These are the activations of a small neural network, seen along a few directions. Each row is one input.
In each table, some parts of the input vary, and every possible input appears once, in random order.
A made-up example of a description, with smaller parts first: one of 5 places around a ring, together with either a single point or one of 11 places along a line or (one of 2 separate values, together with one of 6 places along a line).
Shared parts are said once, and a part with two or three values counts as separate values.
(in the rows, 128 means zero)

Other details of the inputs vary at random and push rows far along three fixed directions, the same in every table; ignore that.

Rows:
row 1: [199  98 102 109 134  73 135  78 131 171 113]
row 2: [123 142 132 177  67 150 124 141 117 116 134]
row 3: [142 134 176 149 144 105 136 130 144 140 102]
row 4: [143 145 173 133 139  97 133 139 145 132 102]
row 5: [ 76 119 150  87 215 121 145 148 133 109 108]
row 6: [135 118 147 146 136  97 145 153 147 138  95]
row 7: [126 104  76  70 135 160 105  90 118 138 165]
row 8: [196 101 135  87 121  71 118  73 137 165 115]
row 9: [142 130 140 139 140  92 143 163 149 131 104]
row 10: [121 148 141 168  62 153 121 137 120 117 127]
row 11: [137 117 147 153 141  96 146 150 144 137 101]
row 12: [126 154 131 169  68 141 122 148 115 107 142]
row 13: [176 104  93 123  46 120 108  81 110 145 147]
row 14: [ 63 135 110 117 144 182 127 153 120  99 138]
row 15: [ 72 137 117 131 157 195 123 146 125 113 152]
row 16: [121 107 103  79 135 150 108  64  97 125 169]
row 17: [137 161 120 171  78 153 117 158 132 121 152]
row 18: [ 70 137 116 124 152 196 122 149 128 114 145]
row 19: [ 78 118 168 100 221 134 144 128 133 120 108]
row 20: [146 148 139 141 145  96 147 149 143 135  94]
row 21: [134  85 121  46 204  89 130  75 119 137 134]
row 22: [140 125 157 151 143  91 144 146 137 131 107]
row 23: [139 136 164 134 135  91 139 146 141 127 100]
row 24: [145 145 174 141 144  96 135 136 142 131 109]
row 25: [147 134 140 139 144  97 138 164 153 137 106]
row 26: [122 101  72  77 136 144 113  90 104 121 172]
row 27: [139 123 147 153 144  91 146 152 141 133 109]
row 28: [ 81 131 134  93 222 133 151 142 137 122  94]
row 29: [129 104  78  84 144 158 107  85 112 137 179]
row 30: [122 149 130 163  60 148 121 148 121 113 127]
row 31: [ 66 151 141 118 148 178 122 131 108  92 150]
row 32: [123 147 141 176  67 152 122 134 117 117 134]
row 33: [140 130 166 149 143  93 142 139 137 131 107]
row 34: [115 103  96  66 124 150 108  73 102 124 154]
row 35: [ 80 125 135 100 224 137 153 138 136 127  94]
row 36: [189 118  76 126  60 117 104  96 117 145 167]
row 37: [144 139 175 149 146 100 136 132 141 136 109]
row 38: [130 152 115 166  69 156 118 159 133 123 134]
row 39: [129 146 116 173  71 160 120 155 132 127 134]
row 40: [195  80 103  99 124  69 130  94 140 168 117]
row 41: [141 141 171 133 137  94 136 141 142 130 101]
row 42: [ 61 141 142 119 143 188 122 128 113 102 136]
row 43: [124 114  71  87 143 152 118  72  98 131 162]
row 44: [121 146 120 165  62 147 122 154 125 115 129]
row 45: [203  90 103 107 136  68 126  94 139 169 133]
row 46: [ 63 139 116 123 148 172 128 149 111  91 151]
row 47: [116 100  76  69 127 142 111  89 104 120 163]
row 48: [150 138 145 138 146 102 136 163 158 141 111]
row 49: [179 120 107 113  46 121 101  73 111 144 148]
row 50: [126 157 150 168  65 160 115 130 124 122 129]
row 51: [ 69 133 112 132 155 191 126 148 121 109 148]
row 52: [129 146 116 180  74 148 125 153 123 116 145]
row 53: [148 148 139 148 150  95 148 147 140 134 101]
row 54: [141 118 142 154 145 100 146 154 148 139 103]
Each input here is: one of 6 places around a ring, together with either a single point or one of 8 places along a line.
Changing only the place on the ring of 6 turns row 4 into row 8. The same change can be made to row 47. Which row results?
Answer: row 44
Change only the place on the line of 8 in row 3. List by row number the other rows that result.
Answer: row 2, row 11, row 15, row 19, row 32, row 51, row 54
Start at row 16 and move only the place on the ring of 6, one step at a time. The first step leads to row 19. Which rows follow, in order?
Answer: row 42, row 49, row 41, row 31

Rows:
row 55: [106 124  94 112 120 173 107  88 127 146 178]
row 56: [ 76 148 139 118 199 162 138 202 144  96 129]
row 57: [117 100  91  94 191 112 146 114 122 131 120]
row 58: [121 108 146  64 179 128 106 103 131 130 111]
row 59: [109 176 199 203 154  97 156 161 122  93 128]
row 60: [105 111 117  60 171 101 125 117 129 122 117]
row 61: [ 74 155 136 116 197 159 133 195 135  89 110]
row 62: [124  85  95  97 194 117 138 123 113 125 119]
row 63: [ 99  85 149  83 170 123 142  83 126 140 116]
row 64: [161  96 158 145 128  93 126 111 131 149  87]
row 65: [124 100 117 103 199 136 142  98 135 157 135]
row 66: [ 57 163 119 168 133 221 128 141 110 102 138]
row 67: [146 127 125 161  53 134 113  92 118 141 124]
row 68: [170 139 134 140 140  95 139 114 147 167  99]
row 69: [159 102  95 171  65 124 114 138 123 132 160]
row 70: [145 133 123 123  34 113 120 126 123 123 140]
row 71: [102 194 146 200  67 181 134 157 126 114 110]
row 72: [113 121  93 113 116 178 121  73  99 126 141]
row 73: [109 118  93  76 100 153  92 115 104  99 151]
row 74: [132  85 121 106 202 141 134 106 125 151 133]
row 75: [126 120 105  96 122 182  86 105 129 130 179]
row 76: [189 135 145 125 142 104 118 131 149 152 100]
row 77: [115 100  74 109 113 162 121 106  84 103 144]
row 78: [143  95 145 127 110  67 154 126 137 138 100]
row 79: [176 106 146 148 137 102 139 113 128 148  86]
row 80: [ 87 112  97  84  89 145 125  98 103 115 157]
row 81: [105 109 108  69  90 154 104 115 105  99 158]
row 82: [150 139 145 129  40 134 112 103 128 140 135]
row 83: [ 63 117 162 156 206 176 135 166 142 117 126]
row 84: [102  64 130  80 167 107 142 115 112 117 119]
row 85: [129 129 121  77 194 134 125 101 135 147 121]
row 86: [147 104 131 135 119  66 142 126 136 138  93]
row 87: [116 117  91  82 188 108 142 117 127 136 123]
row 88: [167 109 113 147 138  79 155 141 146 153 120]
row 89: [165 122 125 125 131  73 131 151 165 150 130]
row 90: [176 143 148 120 131  97 135 115 146 153  91]
row 91: [102 118  70 106 113 150 115 112 124 127 183]
row 92: [169 136 140 177  77 108 114  97  82 105 175]
row 93: [ 66 120 131 147 205 161 154 191 128 101 124]
row 94: [ 65 170 115 127 117 204 117 178 107  66 136]
row 95: [104 194 129 181  60 163 132 189 125  90 117]
row 96: [163 106 143 156 140  95 136 117 161 169 122]
row 97: [111 153 116 110 127 136 115  71  81 102 198]
row 98: [166 154  88 140  61 123 116 134 123 130 140]
row 99: [155  90 135 138 122  71 134 135 126 132  92]
row 100: [167 114 180 107 114  94 122 123 148 144  99]
row 101: [119 133  70  92 118 160 116 121 117 123 178]
row 102: [ 92 118 120  90  95 167 117  75 108 132 152]
row 103: [146 121 131 123 117  62 139 129 141 143  95]
row 104: [128 189 210 175 152 103 132 180 128  83 131]
row 105: [124 108  90 123 128 185 108  88  94 129 150]
row 106: [ 93 168 188 178 130 125 143 167 152 129  77]
row 107: [157 100 120 149 134  73 144 140 156 152 126]
row 108: [126 142 151  79 198  93 128  89 108 109 165]
row 109: [162 114 118 138 128  75 155 128 133 136  91]
row 110: [169 129 102 141  61 125  98 149 140 127 164]
row 111: [122 179 177 178 148 142 146 190 166 139 106]
row 112: [186 134 153 117 133 103 123 125 144 143  90]
row 113: [165 149 108 161  70 145 121 110 132 162 152]
row 114: [106 186 154 199  72 182 114 178 153 123 147]
row 115: [ 82 154 163 125 204 183 130 179 148 114 125]
row 116: [151 102 143 156  46 140 117 101 110 134 130]
row 117: [102 173 152 174 133 113 163 192 143 111  80]
row 118: [166 126 113 135 136  76 151 144 151 158 121]
row 119: [154 149 131 137  50 134 100 102 127 140 128]
Changing only one part turns row 63 into row 82. The same change can be made to row 59. Which row results?
Answer: row 108
What is each input in this table made of?
Answer: one of 5 places along a line, together with either a single point or (one of 2 separate values, together with one of 6 places along a line)
Change only the place on the line of 5 in row 86. List by row number the other rows that result.
Answer: row 60, row 73, row 99, row 103
List by row number the other rows that have the place on the line of 5 in common with row 58.
Answer: row 56, row 61, row 73, row 75, row 76, row 81, row 94, row 100, row 104, row 110, row 112, row 115
Change only the choice among 2 separate values in row 85. List by row number the other rows that result.
Answer: row 98
Change only the choice among 2 separate values in row 116. List by row number the other rows that result.
Answer: row 84

Rows:
row 120: [133 150 138 184 103 111 146 190 148 125 101]
row 121: [ 85 136 102 114 143 177 124 141 128 115 140]
row 122: [147 139 100 169  72 153 116 118 120 136 152]
row 123: [115 164 185 185 155 136 146 190 158 128  91]
row 124: [ 86 135 112 110 141 175 119 140 123 109 141]
row 125: [ 59 135 121 128 187 171 144 161 126 104 132]
row 126: [135 128 106 144  97 156 112 110 113 127 156]
row 127: [176 130 181 142 153  71 141 138 162 160  92]
row 128: [142 133  96 149  58 139 115 137 115 119 146]
row 129: [165 110 117  76 127  92 118  85 125 141 128]
row 130: [116 111 138  90 231 121 144 125 150 151 108]
row 131: [146 103 106  76 131  93 122  91 112 128 135]
row 132: [130 132 118 139  92 150 111 104 111 124 160]
row 133: [114 126 175 185  82 123 147 157 140 130  67]
row 134: [187 102 112 109  94  67 122 105 129 147 129]
row 135: [157 147 128 162  58 130 113 105 110 125 146]
row 136: [ 85 128 111 123 145 169 128 137 113 104 149]
row 137: [ 80 132 123 118 141 163 126 132 111 101 153]
row 138: [118 105 126  65 183 115 126 109 134 132 129]
row 139: [155 128 169 137 154  63 152 141 142 133  93]
row 140: [157 115 126  82 142 114 116  72 119 146 138]
What is each input in this table made of?
Answer: either a single point or (one of 4 places along a line, together with one of 5 places around a ring)
Change only the place on the line of 4 in row 138. List by row number the other rows that result.
Answer: row 121, row 124, row 129

Rows:
row 141: [171  92 146  91 166  43 143  96 131 147 108]
row 142: [119 137 166 161 160  90 155 183 144 114 100]
row 143: [ 89 144 130 141  96 154 128 121  97  99 137]
row 144: [187 106 109  96  73  99 107  67 114 149 127]
row 145: [107 166 157 194 151 147 141 191 148 120 117]
row 146: [106 137 125 133 122 136 129 152 125 106 135]
row 147: [195 104  75 116  82 105 117  96 136 163 133]
row 148: [ 59 134 128  97 163 166 125 140 109  89 149]
row 149: [154 125 136 132 163 106 130 124 140 144 131]
row 150: [185 126 149 188  59 112 119 119 139 158 125]
row 151: [168  92  57  83  99 117 114  83 120 155 145]
row 152: [176 142  94 170  29 122 116 144 131 140 134]
row 153: [ 87 147 144 154 153 134 145 194 139 104 110]
row 154: [167 100 122  95 191  87 138 114 149 160 123]
row 155: [116 145 150 131 140 142 131 115 126 129 123]
row 156: [ 64 123 102  86 200 178 130 142 129 114 137]
row 157: [115 125 131 138 157 107 149 172 145 124 101]
row 158: [156 163 165 189  87 116 131 130 134 138 112]
row 159: [129 114 118  74 136 119 115  89 116 128 141]
row 160: [123 104 118 105 108 154 108  99 122 137 142]
row 161: [137 121  86 118  59 145 104  88  90 109 182]
row 162: [139 165 155 166  70 133 124 137 131 126 112]
row 163: [118 150  89 165  79 186 121 138 121 126 153]
row 164: [ 98  95 132  48 214 103 135  98 121 120 124]
row 165: [124 122 167  95 203  82 144 151 150 131  98]
row 166: [132 168 187 172 119 109 139 173 152 123  95]
row 167: [120 140 112 133  92 182 104  83  97 121 158]
row 168: [108 141  93 116  92 184 101 118 111 109 172]
row 169: [ 96 111 141  62 229 133 133  95 126 130 136]
row 170: [153 123  94 150  72 120 122 132 113 125 151]
row 171: [157 119 160 187  64  94 138 148 135 135 104]
row 172: [ 66 143 134 107 181 184 119 111 109 105 158]
row 173: [187 140 112 158  58 125 111 115 129 145 156]
row 174: [103 140 165 126 175 146 138 130 130 124 107]
row 175: [ 93 161 159 169  88 155 132 159 117  97 107]
row 176: [ 97 140 129 150 185 152 141 161 142 126 123]
row 177: [122 163 150 161  69 136 125 142 124 116 113]
row 178: [171 137 153 157 134  81 143 172 166 148  94]
row 179: [134 100 114  67 180 102 125 112 131 136 131]
row 180: [124  91 128  77 174 102 135  85 109 127 116]
row 181: [108 151 115 132  99 185 107 115 109 110 176]
row 182: [128 154 181 150 157 104 142 175 159 124  97]
row 183: [120 123 140 106 133 107 136 111 121 123 111]
row 184: [ 56 147  94 155 110 198 130 165 104  86 155]
row 185: [178 135 179 148 124  75 140 137 154 150  74]
row 186: [ 79 106  80 102 161 159 137 126 108 111 143]
row 187: [105 140 118 163 116 136 145 177 137 116 107]
row 188: [ 57 164 126 163 155 203 136 184 132 103 139]
row 189: [142  77  76  81  66 142  98  56  97 135 168]
row 190: [156  97 168 120 149  70 141 136 158 156  83]
row 191: [114  99 110  98 125 170 109  81 113 137 160]
row 192: [147  99  86  79 137 116 117 105 127 139 144]
row 193: [163 104 107 121 175 100 139 115 144 164 117]
row 194: [206 120 152 138 138  59 132 108 149 163 118]
Changing only one part turns row 144 into row 174. The same change can be made to row 179. Which row results?
Answer: row 173
What is each input in this table made of?
Answer: one of 6 places along a line, together with either a single point or one of 8 places along a line
Start at row 180 and move only the place on the line of 8, one step at a time. The first step leads to row 143. Which rows follow, in order?
Answer: row 141, row 161, row 142, row 170, row 184, row 186
Change only the place on the line of 8 in row 146. List by row number the other rows that result.
Answer: row 148, row 153, row 157, row 164, row 175, row 183, row 187
List by row number the other rows that have the place on the line of 6 in common with row 156.
Answer: row 147, row 160, row 162, row 166, row 168, row 178, row 182, row 185
